These are the activations of a small neural network, seen along a few directions. Each row is one input.
Each table varies a few parts of the input and shows all the possible inputs, shuffled.
Descriptions start from the smaller parts, as in this example, which fits no table here: one of 3 separate values, together with either a single point or one of 11 places around a ring or (one of 4 places along a line, together with one of 8 places around a ring).
Shared parts are said once, and a part with two or three values counts as separate values.

Other details of the inputs vary at random and push rows far along two fixed directions, the same in every table; ignore that.

Table:
row 1: [-13   5  -4  16   7   3   7   5  -9   2   3]
row 2: [-12   5  -6  14   7   1  10   4 -12  -1   1]
row 3: [ -7  11  -3   5  12   6   6   1 -12   1   5]
row 4: [-11  16   2   5   8   5   7   1  -6   6  -1]
row 5: [-7  7 -6 -3 -1 18  5  7 -7  5  5]
row 6: [-7 11 -2 -3 -4 16  7  7 -5  8  1]
row 7: [-11  12  -2   5  12   7   5   1  -8   3   3]
row 8: [ 10 -27  10   5 -12 -19  14 -48  33 -14   5]
row 9: [-17   7  12   0  -5   4   5   9 -12   2   4]
row 10: [ -3   5  -7  -3   0  17   6   6 -10   4   6]
row 11: [-11   7  -6   4 -12  14   2   5  -9   5  -2]
row 12: [ 16 -25   9 -13 -19  -4  13 -46  35 -10   6]
row 13: [-11  15  -1   3   8   3   9   0  -8   5  -1]
row 14: [ 36 -16  15 -11   9 -31 -40  39   7   6 -25]
row 15: [ 15 -20   6 -10 -10 -12   7 -50  33 -18  15]
row 16: [-10   3 -11   2  -9  14   3   5 -14   0  -1]
row 17: [ 14 -22  10  -5  -4 -13  12 -52  32 -18   7]
row 18: [-12   6  -8   2 -12  12   4   4 -11   5  -3]
row 19: [ 40  -3   0 -12  14 -31 -41  33  16   8 -26]
row 20: [-12  16  -6  -2   4   6   2   3  -5   2   7]
row 21: [-10  16  -8  -4   3   4   5   3  -8  -1   5]
row 22: [ 42 -18   0   7  21 -31 -38  34   9   5 -24]
row 23: [-6  7 -8 -5 -1 15  8  6 -9  2  3]
row 24: [-13   9  -1  16   4   1   9   5  -7   4  -1]
row 25: [-11   3  -9   4  -8  16   0   5 -11   3   2]
row 26: [ 37 -19  12 -11  12 -30 -41  39   5   1 -23]
row 27: [ -8   1 -11   4  -7  15   0   5 -15   1   3]
row 28: [-11  20  -3  -2   0   4   4   3  -3   4   3]
row 29: [  7 -32  22  -9 -16 -12   6 -43  29 -18  14]
row 30: [-13   2   7   0   0   5   4   8 -18  -2   9]
Each input here is: one of 5 places around a ring, together with either a single point or one of 5 places along a line.
- The inputs of row 12 and row 6 match in every part but the place on the ring of 5. If row 14 is changed in the same way as row 12 into row 6, which row does it become? => row 9
- List by row number the other rows that have the place on the ring of 5 in common with row 10. => row 3, row 15, row 22, row 27, row 30
- Change only the place on the line of 5 in row 19. List by row number the other rows that result. => row 8, row 12, row 13, row 18

Table:
row 31: [ 10 -33  19 -11 -22  -1   2 -26  16 -12   7]
row 32: [ 23   2  -8  13  25 -13 -19  33  -1  12 -21]
row 33: [ 13 -11  -1 -17 -24  -4   1 -34  30  -8   1]
row 34: [ 19  -4   8 -19   1  -2 -31  44  -9   9 -11]
row 35: [-51  29  -5   6   1  18  41 -28 -23 -10  31]
row 36: [-51  38   1  24  22   9  16  39 -54  10   6]
row 37: [ 10 -26   0   6 -23  -6   5 -32  26  -7  -4]
row 38: [-54  19   1  11 -24  29  41 -22 -21   1  16]
row 39: [ 12  -7  15  -8   3 -14   9 -35  32  -6   6]
row 40: [-53  28   0   0 -24  30  39 -22 -16   2  21]
row 41: [ 10 -15  16   3   3 -16  12 -35  28  -7   2]
row 42: [ 11 -19   2   6   3 -17   3 -37  21 -17   9]
row 43: [ 23   2 -18   0   0  -2 -31  35  -1  13 -24]
row 44: [-38  23 -18  11  -2  42  11  45 -55  14   7]
row 45: [ 27   9 -16   3  26  -6 -24  31   2  12 -19]
row 46: [ 17 -23   4 -26 -22   6  -1 -30  21 -13  11]
row 47: [ 15  -5  -1  19  25 -25 -23  35 -10   3 -17]
row 48: [ 27 -10 -13 -10   2   9 -34  40 -10   7 -13]
row 49: [ 11   7  13   1  26 -30 -26  37  -7   4 -12]
row 50: [ 18  -4   1 -13   3  -9   8 -39  32  -8   6]
- Describe the family of inputs behind these rows. => one of 4 places along a line, together with one of 5 places around a ring
- The inputs of row 49 and row 34 match in every part but the place on the line of 4. If row 36 is changed in the same way as row 49 into row 34, which row does it become? => row 31
- Start at row 33 and move only the place on the ring of 5, one step at a time. The first step leads to row 43. Which rows follow, in order? => row 37, row 38, row 40
- Start at row 46 and move only the place on the line of 4, one step at a time. The first step leads to row 33. Which rows follow, in order? => row 50, row 35
